A small network was trained on invented records. Each row is its activation on one of them, seen along a few directions.
Here are examples, each followed by its value of one field, Lemo.
Other fields move the rows too, some of them a lot.
(in the rows, 500 means zero)
Strong random noise was added to every row along 5 fixed directions; ignore it. To show where, here is one row again and again, with new noise each time:
[650 197 490 387 489 417 240 768 221 440 408 627 383 362 526 389 589 646
 515]
[432 474 659 585 370 489 636 689 455 542 600 359 256 590 429 496 546 366
 506]
[829 604 694 427 325 844 766 506 436 391 530 360 502 458 295 583 498 553
 357]
[744 393 559 233 486 676 186 813 295 596 381 816 509 237 594 462 610 495
 454]
[566 604 593 461 558 442 610 416 323 522 428 477 487 642 515 720 533 516
 596]
[737 685 439 594 339 430 309 372 507 367 338 883 694 415 312 610 408 520
  90]
[678 633 601 496 349 632 513 547 486 485 471 623 521 443 377 575 491 430
 294]

[328 588 585 539 461 360 118 860 534 676 509 747 471 387 560 373 565 273
 445]
n8
[642 430 298 409 597 521 411 268 350 456 407 716 539 574 591 677 448 645
 505]
n7
[475 647 537 362 523 718 544 518 621 840 638 576 426 505 696 632 526 173
 574]
n5
[727 467 544 424 369 787 441 494 489 449 443 593 635 318 446 457 557 606
 383]
n6
[331 482 516 357 808 384 534 477 259 630 412 359 593 558 777 660 591 576
 929]
n1
[583 309 381 610 418 395 582 447 475 278 548 367 347 570 351 344 493 675
 378]
n3
[688 673 520 290 541 689 282 474 495 591 295 845 690 334 545 616 428 442
 406]
n2
[412 447 648 467 374 626 517 711 498 625 577 456 276 547 608 462 549 348
 576]
n6
[331 453 507 640 543 223 465 453 392 590 449 560 407 619 538 576 557 467
 597]
n4
[395 831 831 532 436 599 592 646 526 687 615 426 438 553 488 545 545 217
 565]
n8
[461 572 332 459 669 487 538 193 496 643 489 644 428 719 708 756 489 377
 577]
n3
[771 672 507 498 356 892 638 360 695 470 500 529 600 350 296 538 395 476
 225]
n2
[364 487 519 489 410 551 270 735 575 668 536 788 379 436 613 457 488 281
 411]
n7
[443 374 357 733 402 250 317 542 556 315 486 582 573 348 399 315 431 643
 269]
n1
[563 671 545 420 513 701 706 337 441 646 508 497 449 651 548 793 485 383
 571]
n4
[554 853 683 531 466 503 521 396 598 560 462 606 673 450 412 635 497 415
 467]
n5

Here are new rows. What is Lemo for each?
[683 557 446 314 666 596 415 329 451 442 372 652 769 401 602 575 522 559
 448]
n3
[816 596 465 480 489 525 331 278 440 344 273 761 768 349 359 574 398 685
 254]
n2
[497 657 610 376 516 683 459 697 550 634 516 576 626 312 568 462 541 393
 487]
n1
[515 668 568 426 474 660 533 547 509 643 470 629 495 443 527 632 558 297
 513]
n4
[826 193 281 496 422 348 247 507 292 189 290 708 572 276 320 309 477 876
 260]
n4
[800 425 322 572 486 356 380 211 420 164 336 610 630 413 260 506 372 860
 287]
n2
[357 434 511 701 429 214 602 437 392 419 514 396 266 748 426 596 437 501
 529]
n4
[804 646 507 365 523 791 679 250 500 489 451 465 773 478 459 669 451 568
 481]
n5
